Each row below holds a small network's activations on one input, seen along a few directions.
Each table varies a few parts of the input and shows all the possible inputs, shuffled.
Descriptions start from the smaller parts, as in this example, which fits no table here: one of 2 separate values, together with either a single point or one of 9 places around a ring or (one of 5 places around a ring, together with one of 6 places along a line).
Shared parts are said once, and a part with two or three values counts as separate values.
In the rows, 128 means zero.

Other details of the inputs vary at random and push rows far along three fixed directions, the same in every table; ignore that.

A family of inputs:
r1: [115 158 121 125 126  97 125 140 112  88  74]
r2: [158 147 118  81  94 119 103 154 111 111 176]
r3: [139 143  98  86  96 107  97 152 111 129 186]
r4: [170 167 117  78 103 112  97 127 137 123 151]
r5: [ 70 175 174 184 105 140 121 102 122 128 123]
r6: [ 83 123 129  95 126 116 127 173 107  92 103]
r7: [ 95 129 128 103 117 117 122 170 100  90  96]
r8: [218  78 110 122 141 114 111 130 143 147 135]
r9: [ 88 148  82 130 110 109 135 164 121 110  97]
r10: [147 144 108  84  92 109 101 152 112 120 182]
r11: [106  89 138 207 119 168 161 111 134 148 114]
r12: [ 90 149  93 109 113 103 146 153  92 129  92]
r13: [ 77 179 175 166 100 157 128  86 123 114 113]
r14: [139 162 103  57 132 129 143 151 118 137 179]
r15: [ 91 151  95 125 123  93 116 130 114 110  81]
r16: [174 108 156 150 109 176 160  91 122 176 185]
r17: [ 84 148 114  98 155 120 114 146 124 110  82]
r18: [165 103 142 182 127 148 128  69 144 179 193]
r19: [163 163 125  68 112 113 102 131 145 121 155]
r20: [110  85 153 208 134 155 144  74 128 151  96]
r21: [ 86 149 108 103 158 116 125 139 122  97  87]
r22: [205  70 115 112 167 109 139 123 151 135 150]
r23: [ 41 151 171 144 121 177 126 128 109 123 151]
r24: [144 163 114  73 142 119  96 146 145 126 173]
r25: [152  58 112 144 166 114 145 125 128 114  50]
r26: [201  78  89 138 149  96 111 127 137 160 151]
r27: [111  87 155 196 129 180 168 116 140 137 111]
r28: [149 157 120  56 116 121 149 149 125 131 175]
r29: [170  98 153 165 115 161 118  70 150 183 179]
r30: [123 186 191 129 109 154 116  98 156 137 216]
r31: [ 89 152 113 112 164 109 128 146 119  95  90]
r32: [ 99 149 103 108 110 105 151 154  92 119  86]
r33: [208  80  95 132 145  98 127 115 136 145 146]
r34: [104 184 147 123 108 184 135 117 154 141 226]
r35: [105 150 133 112 130 105 114 156 127  97  72]
r36: [116 158 126 129 126  97 115 151 114  93  76]
r37: [149  61 109 128 156 124 175 150 104 134  63]
r38: [136  60  89 154 154 105 123 127 122 150  56]
r39: [206  76  99 127 139 105 109 128 143 156 142]
r40: [156  61 123 158 173 107 139 145 127 118  56]
r41: [108 152 102 124 108 121 141 166 121  91  87]
r42: [196  73 103 117 186 119 120 135 145 147 157]
r43: [ 59 169 184 150 119 159 138  91 138 113 124]
r44: [120  84 177 204 151 159 156  86 133 138  97]
r45: [105  77 177 179 151 170 145  88 145 152  98]
r46: [151 165 100  94 107  95  88 138 137 140 167]
r47: [ 60 167 193 155 119 158 125 111 141 123 123]
r48: [113 179 163 122  92 175 143 116 161 134 220]
Each input here is: one of 6 places along a line, together with either one of 3 separate values or one of 5 places around a ring.
- The inputs of r35 and r24 match in every part but the place on the line of 6. If r44 is changed in the same way as r35 into r24, which row does it become? => r31
- List by row number the other rows that have the place on the line of 6 in common with r39. => r5, r10, r11, r20, r29, r32, r33
- List by row number the other rows that have the place on the line of 6 in common with r15. => r3, r9, r12, r18, r26, r38, r46
- Change only the choice among 3 separate values in r6. List by row number the other rows that result. => r28, r48
- A walk changes only the place on the ring of 5. It starts at r22 and steps to r30. List the rest of the walk in order. => r47, r45, r43
- Change only the choice among 3 separate values in r37. List by row number the other rows that result. => r7, r27

A family of inputs:
r49: [107 121 135 142 134 119 126 133 120 114  67]
r50: [160 107 156 158 113 151 127  93 140 160 160]
r51: [151  92 155 149 113 174 149 100 135 160 174]
r52: [ 84 106 127 125 152 136 141 141 123 117  81]
r53: [125 177 114  88 133 101 118 145 136  94 117]
r54: [ 90 154 177 159 126 153 118 104 131 126 128]
r55: [155 106 147 165 115 146 122  96 132 163 167]
r56: [166  84  93 149 147 115 136 123 132 145 113]
r57: [123 170 120  84 126 101 102 147 130 101 113]
r58: [166  74 104 149 140 111 127 126 123 136 117]
r59: [172 145 132 100  97 147 130 132 145 143 226]
r60: [121 168 119  89 131  97 103 147 127  90 122]
r61: [122 169 105  95 102  93 106 148 117 113 115]
r62: [ 72 139 161 163  98 173 146 106 116 142 136]
r63: [139  95 152 150 144 172 140 112 153 158 186]
r64: [ 82 149 180 155 121 169 153 105 115 134 138]
r65: [ 75 146 165 166 109 163 152 105 107 146 140]
r66: [ 94 119 133 141 151 114 119 136 125 116  76]
r67: [ 95 120 130 137 148 116 119 133 128 119  73]
r68: [117 169  99 100 111  92 100 151 114 113 122]
r69: [191 121  98  89 122  91 111 142 132 119 157]
r70: [161 113 151 157 116 152 135  91 145 156 159]
r71: [165  76  98 144 141 115 120 125 126 152 109]
r72: [ 71 148 156 165 114 163 145 105 108 150 142]
r73: [100 195 158  93  90 155 125 123 131 119 180]
r74: [ 96 128 124 140 154 116 135 131 134 112  77]
r75: [111 207 155 103 105 137 108 112 144 115 167]
r76: [154  63  92 145 146 135 142 147 125 150 130]
r77: [160  60  99 145 140 134 149 148 125 145 127]
r78: [185 130  78  90 123  96 109 137 136 137 153]
r79: [ 71 147 174 150 137 165 145 104 125 140 143]
r80: [180 163 133 107 101 129 123 108 151 141 205]
r81: [ 83 107 112 144 129 137 141 140 106 128  81]
r82: [171  82  99 148 142 114 141 124 132 141 110]
r83: [105 120 133 146 139 115 127 134 117 102  77]
r84: [106 120 137 145 137 116 125 137 116 111  72]
r85: [196 131  97  84 135  97 122 140 145 120 151]
r86: [115 207 154 106  94 135 113 113 140 117 166]
r87: [ 96 117 137 129 158 132 149 140 111 113  81]
r88: [167  62 113 134 153 138 150 149 134 134 125]
r89: [150 112 149 149 140 152 125  90 156 157 163]
r90: [ 93 110 133 127 148 141 143 141 119 109  77]
r91: [ 93 112 131 137 152 140 145 155 124 105  86]
r92: [115 168  97 102 112  91 102 148 114 105 127]
r93: [173  75 118 142 139 113 128 130 127 139 110]
r94: [112 165 113  89 133  93 102 147 131  97 126]
r95: [190 128  85  89 118  95 114 138 136 133 150]
r96: [118 163 113  80 114 103 137 160 106 106 125]
- What do these inputs look like to the network? => one of 6 places along a line, together with either one of 3 separate values or one of 5 places along a line
- The inputs of r88 and r91 match in every part but the place on the line of 6. If r85 is changed in the same way as r88 into r91, which row does it become? => r53
- The inputs of r65 and r87 match in every part but the place on the line of 6. If r61 is changed in the same way as r65 into r87, which row does it become? => r57
- Change only the choice among 3 separate values in r77. List by row number the other rows that result. => r62, r65
- List by row number the other rows that have the place on the line of 6 in common with r79. => r52, r63, r66, r67, r74, r89, r94
- List by row number the other rows that have the place on the line of 6 in common with r78. => r56, r68, r71, r72, r76, r81, r92

A family of inputs:
r97: [201  63 102 113 162 134 130 125 154 150 190]
r98: [145 159 105 106 137  81  85 125 156 110 128]
r99: [ 66 161 112 131 122 125 127 156 112 103 104]
r100: [118 152 201 183  96 195 157  62 140 155 190]
r101: [ 96 145 116  83 131 108  98 150 122 102 117]
r102: [ 82 170 116 123 101 123 148 144 116 112  87]
r103: [111  81 116 133 162 118 129 120 117 130  65]
r104: [228 102  75 115 124  75  93 131 153 134 145]
r105: [135  68 159 180 143 141 158 105 114 148  77]
r106: [227  77 111 108 133 134 152 118 153 157 166]
r107: [107  62 123 187 152 162 153 128 131 156  96]
r108: [113 156 121  87 135 124 129 167 139  97 114]
r109: [217  66 129 109 159 130 119 131 146 155 177]
r110: [211  79  85 123 148 129 138 114 140 169 180]
r111: [153  58 134 181 136 139 152 104 114 167 104]
r112: [ 58 112 122 130 158 102 127 163 104  99  41]
r113: [117 124  92  83 149 107 128 169 139 107 110]
r114: [147  95 137 153 131 147 119 115 128 171 175]
r115: [114  68 138 181 171 142 156  99 124 148  92]
r116: [ 93 219 162 103  53 152  92 116 123 125 212]
r117: [120  90  64 115 160  79 126 186 102 104  60]
r118: [107 232 168  99  98 155 125 104 142 116 201]
r119: [235  86 118 136 159 111  99 103 175 147 159]
r120: [124 165 119 120 100 114 133 129 112 123 140]
r121: [ 88  76 173 216 122 169 148 106 111 156 101]
r122: [107 101 121 111 156 113 116 162 114  95  53]
r123: [110 137 218 185  94 192 134  78 134 161 194]
r124: [ 59 112 187 209 141 198 167  70 142 164 114]
r125: [106 169 105  99 119  97 116 145 107 128 114]
r126: [112 140 205 188  96 202 148  79 144 147 200]
r127: [ 77 142  99 165 142  82 103 143 122  99  24]
r128: [216  88  94  79 161 102 118 158 142 123 166]
r129: [113 104 114 128 139  99 140 169 106  88  60]
r130: [201  62 106 115 163 124 124 125 148 154 191]
r131: [130  72 160 175 167 148 151 105 123 149  79]
r132: [112 197 119  95  80 125 118 150 124 104 181]
r133: [161 118 124 107 147 135 130 143 143 115 155]
r134: [ 93 235 141 101  79 153 121 109 141 145 208]
r135: [126 202 143  73  81 118 106 123 121 110 157]
r136: [ 54  99 188 226 122 199 130  79 116 166 121]
r137: [111 156 105 108 104 101 121 166 108  99 125]
r138: [ 89 128 122 137 136  97 153 151  98  89  31]
r139: [ 93  80 180 204 128 187 168 108 136 141  96]
r140: [ 71 168 118 120 114 117 113 131 103 120  88]
r141: [222  73 120 101 154 132 119 106 145 157 163]
r142: [ 82 133 118 121 157 118 155 157 122  95  27]
r143: [103 163 119  87 134  96 118 139 117 117 114]
r144: [ 93 223 153 106  58 159 120 128 141 126 215]
r145: [ 58 198 146 149 105 138 130 113 109 128 134]
r146: [128 125 115 148 134  79 111 140 133  89  37]
r147: [118 190 149  78  81 125  97 139 124 102 166]
r148: [105 166 105  90 137 106 132 139 126 103 120]
r149: [173 132  71  63 110  79 108 156 112 115 117]
r150: [224  81 116 112 162 126 136 113 145 153 173]
r151: [177 177  82  62  95  96 122 148 127 116 182]
- What do these inputs look like to the network? => one of 5 places around a ring, together with either a single point or (one of 2 separate values, together with one of 5 places along a line)
- The inputs of r121 and r112 match in every part but the place on the ring of 5. If r151 is changed in the same way as r121 into r112, which row does it become? => r148
- The inputs of r139 and r107 match in every part but the place on the ring of 5. If r123 is changed in the same way as r139 into r107, which row does it become? => r114
- List by row number the other rows that have the place on the ring of 5 in common with r108. => r109, r118, r119, r122, r128, r131, r133, r141, r142, r150
